A small network was shown many inputs. Here are its activations along a few directions, one row for each input.
In each table, some parts of the input vary, and every possible input appears once, in random order.
A made-up example of a description, with smaller parts first: one of 4 places along a line, together with either a single point or one of 9 places along a line or (one of 3 separate values, together with one of 8 places around a ring).
Shared parts are said once, and a part with two or three values counts as separate values.
In the rows, 128 means zero.

Other details of the inputs vary at random and push rows far along two fixed directions, the same in every table; ignore that.
These rows show it; all are for the same input, with only those details redrawn:
[117 129 114 148 148 128 128 160 114 126 132 121 128 143 149]
[145 136 107  93 127  56 161  66 148 108  88 137 102 139 154]
[ 86 142 125 174 168 126 137 204 115 147 157 102 126 144 140]
[103 130 117 167 157 147 121 195 105 134 149 112 135 144 146]
[185  94  90 101 105 163  91  84  99  81  84 162 143 140 169]
[113 137 116 142 150 105 142 150 125 129 129 118 119 142 147]
[121 138 114 128 145  87 150 124 133 124 117 123 113 141 149]

Table:
row 1: [172  90 134 135  96 201  64 137  98 121 130 149 161 126 120]
row 2: [146  71 129 127 119 247 104 152  68 133 137 137 154  98 101]
row 3: [ 93 142 165 137 138 145 137 160 175 158 163 104 135 116  84]
row 4: [ 93 132 152 191 164 125 125 195 134 159 153  93 148 138 118]
row 5: [113 143 154  98 117 121 141 108 174 134 145 126 131 122  94]
row 6: [150 141 115  75 107  61 161  68 143 119 110 147  84 127 136]
row 7: [144 117 105 124 130 132 119 121 113 107 110 138 130 141 157]
row 8: [195  92 140 103  86 174  72  83 118 116  92 170 153 118 122]
row 9: [130 136 120 134 136  88 151 113 138 128 111 121 124 141 140]
row 10: [100 140 142 152 134 111 135 174 131 167 164 112 120 128 106]
row 11: [147 112 145 147 134 136 103 124 137 135  99 133 155 130 129]
row 12: [151 111 126 103  99 222  71 115 113 101 142 156 155 117 103]
row 13: [121 130 124 137 137  85 142 116 147 138 114 118 130 137 134]
row 14: [135 141 129 117 115  94 149 116 133 139 132 132 108 129 120]
row 15: [ 84 137 140 152 117 140 129 148 113 109 154 130 128  80  94]
row 16: [103 156 141  98 121 112 160  98 158 129 147 133  98 128 103]
row 17: [108 166 150 123 124 139 145 122 118 150 155  90 118  92 132]
Q: What do these inputs look like to the network?
A: either one of 3 separate values or one of 4 places along a line or (one of 2 separate values, together with one of 5 places along a line)
Q: Start at row 11 and move only the place on the line of 5, one step at a time. The first step leads to row 4. Which rows follow, in order?
A: row 13, row 9, row 7

Table:
row 18: [ 81 141 139 186 173 144 123 234 133 162 176  97 141 155 126]
row 19: [132 135 122 121 133  70 141  91 158 120  99 131 122 143 139]
row 20: [101 147 127 143 136 112 140 155 114 131 151 117 113 117 127]
row 21: [179  94 124  97  90 189  86  91 116 102 109 165 147 127 118]
row 22: [106 155 119 115 132  93 152 110 149 111 131 119 113 127 138]
row 23: [153 119 105  96 110 142 132  90 108 113 116 134 125 125 144]
row 24: [113 124 145 133 137 115 152 117 136 138 121 116 127 101 107]
row 25: [106 132 134 165 158 123 139 183 123 165 148  96 137 144 130]
row 26: [163 106 101 108  97 176  94  94  95  80 109 160 141 123 145]
row 27: [158 104 129 115  94 163  94  96 120 106 110 154 150 112 119]
row 28: [141  99 134 150 120 231  78 174  90 140 154 123 171 124 118]
row 29: [160 101 128 122  98 186  82 106 114 100 116 155 158 119 119]
row 30: [136 138 128 103 130  35 173  85 166 139 100 134  97 139 127]
row 31: [149 110 101 109 112 186  97 122  99  99 128 153 135 135 142]
row 32: [159 107 105 108 104 179  97 123  87 104 128 155 129 124 141]
row 33: [ 85 144 147 201 174 147 125 235 112 176 168  88 140 138 130]
row 34: [ 80 138 157 173 150 156 128 220 125 172 184 106 132 125  90]
row 35: [137 121 110 117 109 142 118 112 106 101 121 146 128 117 138]
row 36: [125 160 124  94 128  54 182  72 148 131 110 119  87 117 139]
row 37: [ 91 157 150 133 142  75 159 121 172 145 139 111 115 123 102]
row 38: [141 131 135  89 113 103 140  76 163 126 112 141 116 130 111]
row 39: [147 129 126 110 127  68 146 100 146 136 106 136 107 138 132]
row 40: [127 138 147 109 121  94 147 112 150 147 133 128 109 119 102]
row 41: [158 111 125 108 100 173  87  91 136  95 111 149 158 122 130]
row 42: [145 128 128 120 137 112 129 105 136 125 100 128 130 140 150]
row 43: [123 137 146 126 119 101 134 114 143 136 130 126 123 110 108]
row 44: [106 141 131 156 151 107 128 159 149 132 134 111 138 145 138]
row 45: [167 101 113 130 111 149  91 106 115  98  97 153 151 139 145]
row 46: [138 131 121 109 135  75 146  95 158 129 105 136 113 150 135]
row 47: [117 138 120 113 126 107 153 126 125 128 138 133 103 125 125]
row 48: [118 157 118  81 127  58 178  76 167 117 120 127  89 133 134]
row 49: [115 117 111 159 131 213  80 184  84 108 156 131 155 131 139]
row 50: [105 146 128 132 137 109 159 140 120 144 147 104 106 122 133]
row 51: [114 144 153 138 136 124 140 138 139 156 140 110 126 115 113]
row 52: [124 135 148 124 124 113 146 115 142 151 135 112 121 117 115]
row 53: [106 143 146 129 137 131 134 151 158 144 153 115 128 132 107]
row 54: [151 116 111 114 118 192  97 120  91 100 120 141 141 125 155]
row 55: [172  95 115 132 112 175  89 121  98 120 106 137 152 136 153]
row 56: [142 137 144  94 120 106 142  70 156 126 105 130 121 119 126]
row 57: [ 98 134 137 176 151 110 130 185 127 149 144 112 135 136 125]
row 58: [ 75 124 143 205 179 144 136 231 105 163 158  90 143 125 121]
row 59: [158 110 119 133 116 127 100 116 115 115 104 143 141 131 143]
row 60: [117 134 132 143 147  94 145 150 142 145 133 124 118 148 123]
row 61: [141 111 109 124 115 189 102 145  91 107 140 149 134 132 134]
row 62: [100 144 125 117 145  66 189 101 136 128 116 111  95 104 125]
Q: What do these inputs look like to the network?
A: one of 3 separate values, together with either a single point or one of 4 places along a line or (one of 2 separate values, together with one of 5 places along a line)
Q: The inputs of row 28 and row 23 match in every part but the choice among 3 separate values. If row 40 is changed in the same way as row 28 into row 23, which row does it become?
A: row 32
Q: The inputs of row 30 and row 34 match in every part but the choice among 3 separate values. If row 59 is changed in the same way as row 30 into row 34, which row does it become?
A: row 43
Q: Change only the choice among 3 separate values in row 51. List by row number the other rows that result.
A: row 33, row 36

Table:
row 63: [112 117 130 181 143 140 101 183 113 133 135 123 150 130 130]
row 64: [ 55 168 137 152 174  89 176 194 166 156 179 100 104 147 104]
row 65: [147 116 115 109 139  77 154  85 141 116  86 138 121 140 150]
row 66: [131 152 137  86 113  82 145  52 185 107 105 133 120 126 122]
row 67: [194 111  93  89 105  99 117  51 120  95  62 158 118 149 176]
row 68: [127 116 155 163 144 114 129 163 137 177 132 108 138 140 111]
row 69: [167  96 139 115 101 208  70 138 122 129 138 158 159 139 115]
row 70: [112 122 128 152 120 175 111 164  87 120 150 130 137 102 117]
row 71: [118 137 108 138 131 175  95 184 111 124 164 132 134 155 143]
row 72: [159 108  96 123 105 210  91 145  58 104 135 139 136 123 157]
row 73: [ 80 156 172 149 158  83 181 172 140 199 173  86  97 108  83]
row 74: [147  91 102 125 115 221  98 143  68 101 131 142 146 114 139]
row 75: [106 135 146 173 155 120 127 161 139 145 128  96 152 126 130]
row 76: [171 122 122  67  89 113 141   7 136  91  74 147 123  89 139]
row 77: [ 95 172 141  99 128  15 182  78 198 124 126 129  85 132 104]
Q: What do these inputs look like to the network?
A: one of 3 separate values, together with either a single point or one of 4 places along a line
Q: The inputs of row 67 and row 72 match in every part but the choice among 3 separate values. If row 65 is changed in the same way as row 67 into row 72, which row does it become?
A: row 74
Q: Which other rows agree with row 66 in the choice among 3 separate values? List them by row number.
A: row 64, row 69, row 71, row 77
Q: Change only the choice among 3 separate values in row 66. List by row number the other rows that result.
A: row 75, row 76
